A small network was shown many inputs. Here are its activations along a few directions, one row for each input.
In each table, some parts of the input vary, and every possible input appears once, in random order.
Descriptions start from the smaller parts, as in this example, which fits no table here: ring(8) and (point or (values(2) and line(4)) or ring(9)).
Shared parts are said once, and a part with two or three values counts as separate values.
(in the rows, 128 means zero)

A family of inputs:
R1: [129 117 139 168 119 150 140 131 127 137 156 133 152 143 132 114]
R2: [104  95 155  64  76 111 117 144 148 113 118 104 102 138 100 152]
R3: [148 138 110 208 156 162 137 153 108 117 150 157 154 165 135 101]
R4: [125 103 147 110  84 131 122 136 131 124 136 128 130 140 102 136]
R5: [138 129 122 215 154 149 156 145 124 116 160 158 162 154 140  96]
R6: [138 158  78 191 156 165 148 140 118 109 161 163 150 159 168 116]
R7: [ 80 126 133  42 134  97  89 100 120 146  52 113  61  64 102 152]
R8: [102 135 128  92 137 113  95  85 106 159  76 136  87  71  99 131]
R9: [139 125 132 169 108 152 128 136 126 127 146 144 147 149 120 119]
R10: [150 139 123 153 128 160 123 126 128 119 130 124 153 153 145 117]
R11: [128 115 143 176 115 137 153 127 136 123 147 130 162 134 129 107]
R12: [156 152  95 192 162 163 123 138 118 111 147 156 159 170 157 103]
R13: [126 105 148  95 109 118 138 123 137 126 113 130 148 147 124 143]
R14: [126 114 130  88 106 127 129 124 134 110 128 118 141 140 122 126]
R15: [163 190 150 168 189  66  96 109 121 205 131 123 108  51  79 101]
R16: [138 133  98 152 116 162 147 131 126 109 140 134 141 132 169 131]
R17: [117 124 123  93  97 144 141 128 132 112 134 116 128 132 138 146]
R18: [114 161 117 154 155 128 101  78  98 160  92 151 104  81 115 110]
R19: [102 104 123  46  83 122 136 137 148  95 110  95  94 121 148 166]
R20: [142 127 132 155 133 139 144 122 131 129 124 146 166 157 142 125]
R21: [138 130 121 208 161 163 134 142 115 125 171 150 158 158 149 107]
R22: [149 142  94 204 163 146 140 142 109 127 143 151 167 179 151 108]
R23: [133 149 158  56 164  31  82 133 148 191  89  88  70  30  69 135]
R24: [108  68 169  70  90  93 135 134 141 107 117  90 105 128 124 143]
R25: [122 179  96 194 191 134 107  90  84 150 112 179 107 104 121  97]
R26: [131 145 108 152 122 164 147 128 127 116 144 132 145 140 157 129]
R27: [130  74 156 116  99 108 141 125 127 116 136 115 135 131 122 128]
R28: [104  97 158  48 101  99 131 132 153 113  92 107 121 142 123 159]
R29: [119 116 109  92  91 139 151 129 126 112 139 112 128 126 141 147]
R30: [118  94 159 108 101 136 138 138 132 133 140 117 134 134 112 133]
R31: [133 106 122  97 112 137 130 115 146 105 122 118 132 137 121 152]
R32: [153 162 156 106 169  50  89 119 130 203 114 108  93  39  64 120]
R33: [143 137 114 151 126 153 134 124 128 122 139 140 150 146 160 126]
R34: [141 153  70 190 153 170 158 146 108 110 162 157 147 154 174 117]
R35: [ 94  85 165  63  90 112 131 143 150 121 123  95 110 129 112 147]
R36: [114 111 148  47  94 122 111 134 149 106 101  82 104 143 126 153]
R37: [153 149  90 189 167 162 138 143 118 113 151 172 154 164 170 114]
R38: [107 106 140  43  95 114 123 135 151 105 105 102 105 132 138 162]
R39: [ 95 114 129  46  89 121 136 135 150  98 114  95 102 127 133 163]
R40: [170 210 134 210 223  72 101 115 109 201 150 150 103  77  88  87]
What is each input in this table made of? -> line(4) and (values(2) or line(8))
The inputs of R2 and R4 match in every part but the line(4) part. If R24 is changed in the same way as R2 into R4, which row does it become? -> R27
The inputs of R10 and R36 match in every part but the line(4) part. If R26 is changed in the same way as R10 into R36, which row does it become? -> R39
Which other rows does R23 become when the line(4) part takes its other values? List them by row number. -> R15, R32, R40

A family of inputs:
R41: [140  89 150 115  98 124 145 146 153 109 149 105 150 150 135 136]
R42: [144 152  77 143 139 151 151 146 133 105 142 147 141 148 163 138]
R43: [125 142  90 137 131 159 144 141 134  98 152 147 143 153 168 138]
R44: [138 115 146 116 113 115 142 165 156 117 168 105 145 145 134 134]
R45: [123 122  99 140 117 169 144 126 130  86 136 143 147 157 170 142]
R46: [133 172 111 217 173 135 124  91  96 157 134 178 141  92 127  88]
R47: [158 127 136 121 123 109 146 165 154 122 163 104 143 141 126 138]
R48: [107 127 142  93 133 119 100 113 123 144  82 121 104 109 103 129]
R49: [121  81 183 132  88 139 141 126 131 129 137 112 146 149 121 116]
R50: [138 109 168 150 131 122 121 138 134 144 130 115 148 148 105 108]
R51: [126  76 157 116  86 127 151 136 142 119 143 102 151 161 132 136]
R52: [118 149 138 101 156  96 102 120 127 148 100 131  90 100 111 136]
R53: [ 93  92 148  73  85 134 123 103 113 125  86 117 101 107 112 133]
R54: [ 97  96 131  56  87 122 130 102 127 112 100 106 110 123 123 158]
R55: [133  93 171 142 105 133 128 128 132 136 140 122 147 147 103 122]
R56: [126 130 101 171 148 164 123 119 104 123 111 153 143 156 136 107]
R57: [107 109 105 143 106 174 148 121 114  93 132 137 144 166 166 140]
R58: [ 97 113 150  91 103 129 107 112 121 132  89 126 102 103 102 141]
R59: [162 139 141 149 142 102 125 146 145 144 160 113 132 133 112 113]
R60: [106 112 129  59  99 118 124 118 142 101 102 108 108 111 130 157]
R61: [110 128 114  57 117 110 122 133 140 114 122 108 101 109 124 154]
R62: [124 156 143 141 168  96  94  85 110 192 109 138  93  48  94 114]
R63: [143 171  88 171 156 142 130 125 126 123 140 158 133 140 150 114]
R64: [121 149 112  67 128 104 129 144 144 119 110 106  99 101 124 156]
R65: [129 154 114  96 147  97 106 127 134 147 106 116  86  94 112 131]
R66: [166 142 136 137 139  98 134 162 145 145 156 109 146 130 127 122]
R67: [150 142 168 200 161  96 119 117 117 182 153 132 138  82  94  90]
R68: [154 128 158 152 152  99 124 138 135 146 150 128 135 140 108 116]
R69: [111 104 119 154 108 185 138 107  98 105 127 146 138 158 149 119]
R70: [135 154  97 174 166 140 130 124 110 125 127 170 133 145 142 113]
R71: [129 166 116  83 145  96 112 137 136 144 110 111 102  92 126 144]
R72: [115 118 109 165 123 176 132 115 104 115 117 159 144 152 137 120]
R73: [147 170  77 159 152 140 136 146 118 123 140 152 142 135 159 122]
What is each input in this table made of? -> values(3) and (point or ring(10))
The inputs of R67 and R46 match in every part but the values(3) part. If R68 is changed in the same way as R67 into R46, which row does it become? -> R70
Which other rows does R56 become when the ring(10) part takes its other values? List them by row number. -> R42, R43, R45, R57, R63, R69, R70, R72, R73
Which other rows does R57 become when the values(3) part takes its other values? List them by row number. -> R51, R54

A family of inputs:
R74: [123 151  96 131 136 143 124 109 120 122 119 148 119 113 139 130]
R75: [143 156 109 139 152 116 125 123 126 140 134 134 122  99 126 121]
R76: [123 101 150  95  98 122 136 136 141 118 127 106 132 141 125 137]
R77: [120 128 133 115 125 134 116 122 124 132 114 127 122 129 117 124]
R78: [135 139 131 131 146 113 117 139 135 145 132 122 121 121 117 123]
R79: [146 142 104 230 153 174 142 125 104 123 156 173 168 163 153  94]
R80: [113  91 149  94  93 122 135 127 134 119 127 107 122 124 128 144]
R81: [137 141 127 136 145 108 124 138 127 137 132 135 116 118 117 127]
R82: [142 132 150 125 134 104 117 127 132 151 130 117 120 118 110 119]
R83: [129 127 103 116 117 139 142 127 133 104 133 123 132 130 150 139]
R84: [139 157 113 136 150 116 123 126 125 141 131 132 125 110 123 120]
R85: [117 122 140 116 119 129 121 119 123 131 106 127 120 120 117 125]
R86: [121 110 127 108 112 135 134 142 141 110 130 112 130 152 140 140]
R87: [119 134 113 129 135 134 124 124 118 118 113 145 113 129 130 133]
R88: [129 106 134 101 108 135 132 137 142 116 128 113 139 150 135 144]
R89: [125 105 143  97 101 130 131 138 140 115 130 106 134 150 127 136]
R90: [127 127 157 118 131 102 120 124 134 150 134 116 119 100 102 128]
R91: [109 115 139 110 117 125 118 110 119 136 111 129 110 103 118 132]
R92: [108 120 143 111 122 128 121 111 122 132 114 127 114 111 113 133]
R93: [120 151  99 131 139 142 126 113 114 124 112 142 121 121 135 127]
R94: [143 137 139 125 141 111 115 133 137 151 130 121 132 119 113 127]
R95: [114  97 153  94  97 125 136 128 140 115 131 105 127 132 124 145]
R96: [142 146 125 134 153 112 129 133 126 147 124 135 120 112 128 120]
R97: [117 140 110 131 144 130 123 115 117 123 109 143 120 126 139 126]
R98: [123 129 113 112 113 142 138 137 131 110 132 124 133 139 149 143]
R99: [123 113 122 112 110 132 139 143 135 101 132 125 126 149 139 146]
R100: [164 149 119 235 165 148 141 137 114 141 175 161 170 152 140  89]
R101: [135 130 154 123 128 104 120 133 134 149 126 115 125 110 104 120]
R102: [126 131 129 122 130 131 120 120 129 128 104 128 129 132 122 132]
R103: [120 120 118 113 119 128 138 134 134 105 130 123 132 145 147 138]
R104: [117 133 117 125 135 139 119 126 125 127 113 132 118 132 130 129]
R105: [149 121 112 212 130 170 158 143 118 107 174 155 178 181 161 107]
R106: [127 122 153 117 126  99 118 124 130 154 130 116 115  92 106 128]
What is each input in this table made of? -> values(3) and (point or line(10))
The inputs of R90 and R92 match in every part but the values(3) part. If R100 is changed in the same way as R90 into R92, which row does it become? -> R79
List by row number the other rows that have the values(3) part in common with R76. -> R80, R83, R86, R88, R89, R95, R98, R99, R103, R105
Which other rows does R76 become when the values(3) part takes its other values? List them by row number. -> R85, R101
Which other rows does R88 become when the values(3) part takes its other values? List them by row number. -> R94, R102

A family of inputs:
R107: [135 141 110 168 148 139 135 124 116 127 136 149 146 139 142 117]
R108: [140 146 126 151 151 118 116 113 120 148 121 141 118 112 116 110]
R109: [126 123 145 102 116 110 124 125 135 139 131 110 120 107 113 135]
R110: [126 140 139 120 147 107 108 121 130 148 113 128 109 101 104 126]
R111: [ 99 100 140  27  82 118 123 126 146 109  91  90 101 119 123 167]
R112: [132 112 143 120 115 127 133 147 137 124 130 112 133 144 128 129]
R113: [136 146 119 161 146 131 127 124 114 142 129 146 131 113 126 115]
R114: [134 119 119 129 118 137 144 138 138 109 142 121 144 149 149 134]
R115: [130 120 113 145 115 156 145 138 127  99 150 144 151 166 146 132]
R116: [129 137 108 172 136 161 137 131 117 118 148 147 145 154 153 116]
R117: [121 123 146 113 133 104 116 120 129 144 116 119 109 104 110 127]
What is each input in this table made of? -> point or ring(10)
